A small network was shown many inputs. Here are its activations along a few directions, one row for each input.
Each table varies a few parts of the input and shows all the possible inputs, shuffled.
A made-up example of a description, with smaller parts first: one of 2 separate values, together with either a single point or one of 11 places around a ring or (one of 5 places around a ring, together with one of 6 places along a line).
Shared parts are said once, and a part with two or three values counts as separate values.

Other details of the inputs vary at random and push rows far along two fixed directions, the same in every table; ignore that.

A family of inputs:
r1: -49 -20 17 -8 49 16 77 8 -49 -61 8 21 -4
r2: -34 -20 48 8 -33 -1 34 8 -68 -65 -21 27 37
r3: -34 -4 43 19 -32 8 57 24 -48 -69 -29 33 20
r4: -4 -60 23 -58 19 10 24 89 -3 84 -28 -1 5
r5: 44 19 -16 10 -41 -16 -55 -10 77 53 44 -10 -9
r6: -5 44 -57 0 31 0 -32 -85 -26 -78 32 -10 -32
r7: 36 49 -37 2 -17 4 -45 -67 -39 -89 -28 -15 -29
r8: 8 -48 45 -21 -1 8 23 67 -4 90 -57 9 33
r9: 50 12 -12 38 -29 -15 -73 -20 41 60 49 -10 1
r10: -27 -57 47 9 31 -8 39 54 35 88 22 3 49
r11: 36 24 -42 -14 24 -11 -62 -2 32 76 -29 -28 -39
r12: 46 44 -10 18 -36 -28 -63 -4 50 66 -14 -6 -7
r13: 73 38 -36 8 -18 14 -51 15 25 65 -21 -17 -26
r14: -37 -26 16 -14 32 18 58 28 -65 -61 -43 10 -19
r15: 67 30 -36 -32 -30 5 -54 9 41 62 -18 -23 -20
r16: 1 -67 24 -29 29 10 5 78 -40 92 -24 0 19
r17: -57 -26 23 25 22 16 77 6 -23 -60 25 11 27
r18: -8 44 -42 33 13 -3 -30 -89 -2 -91 51 -24 -12
r19: 28 25 -35 -1 0 -7 -44 -9 81 55 60 -29 -2
r20: -41 -15 39 -20 -46 -3 55 17 -32 -73 -27 28 28
r21: -44 -33 42 36 -18 12 62 5 -25 -67 8 34 23
r22: -19 56 -52 -1 40 -13 -16 -93 4 -77 8 -11 -43
r23: -10 53 -58 -29 22 -3 -12 -76 10 -86 28 -12 -45
r24: -19 -61 65 19 -13 -10 27 49 29 87 6 20 45
Description of these inputs: one of 4 separate values, together with one of 6 places around a ring.
The inputs of r16 and r18 match in every part but the place on the ring of 6. If r4 is changed in the same way as r16 into r18, which row does it become?
Answer: r19
Which other rows does r13 become when the choice among 4 separate values takes its other values? List them by row number.
Answer: r7, r8, r15

A family of inputs:
r25: 17 13 -23 13 7 1 -25 -9 11 13 19 -8 -18
r26: 13 18 -30 -13 18 -5 -29 -19 19 18 14 -15 -17
r27: -2 8 -12 8 1 6 4 -22 3 -36 14 -8 -7
r28: -27 -15 28 15 -10 -5 27 -3 -9 -26 2 16 20
r29: 14 25 -32 -5 18 -2 -22 -11 18 15 13 -8 -24
r30: -11 -9 15 -1 -8 8 25 10 -20 -25 -4 8 17
r31: -19 -8 22 -4 -20 -2 23 9 -11 -23 -2 15 17
r32: -20 3 2 4 -8 -3 14 -23 3 -50 13 3 -3
r33: -17 -16 16 -7 0 3 16 4 -37 -24 -5 9 16
r34: -13 18 -10 -13 1 -8 6 -22 21 -29 9 -1 -12
r35: 9 15 -10 -4 -14 6 0 -15 -6 -37 -17 -5 -11
r36: 21 21 -17 30 2 -4 -33 -16 6 18 13 -5 -11
r37: -20 -20 20 12 8 1 15 -6 -29 -17 1 6 19
r38: 18 22 -22 5 7 -4 -25 -8 9 16 -11 -8 -22
r39: 16 6 -12 -10 -6 1 -23 -9 -8 -2 -13 -7 -11
r40: -6 2 -12 3 9 1 -7 -27 -11 -31 14 -8 -7
r41: 10 -26 11 -18 16 5 9 52 33 87 11 -3 16
r42: 42 5 -14 -3 -6 1 -38 30 19 74 -7 -5 -12
r43: 2 -21 18 0 0 6 10 42 -18 38 -1 13 16
r44: -21 -22 30 -11 -5 -5 29 25 5 12 -20 11 15
r45: -2 -26 26 16 1 5 17 27 0 34 5 6 27
r46: -11 -24 30 -15 -20 1 25 31 -2 8 -19 13 14
r47: -6 11 -10 -5 9 -4 -7 -27 -13 -29 -17 -7 -11
r48: 11 19 -14 1 0 -1 -10 -13 15 -3 -13 -11 -11
What is each input in this table made of?
Answer: one of 4 places along a line, together with one of 6 places around a ring
The inputs of r47 and r44 match in every part but the place on the line of 4. If r33 is changed in the same way as r47 into r44, which row does it become?
Answer: r31
Start at r35 and move only the place on the ring of 6, one step at a time. The first step leads to r30. Which rows follow, in order?
Answer: r45, r27, r41, r48
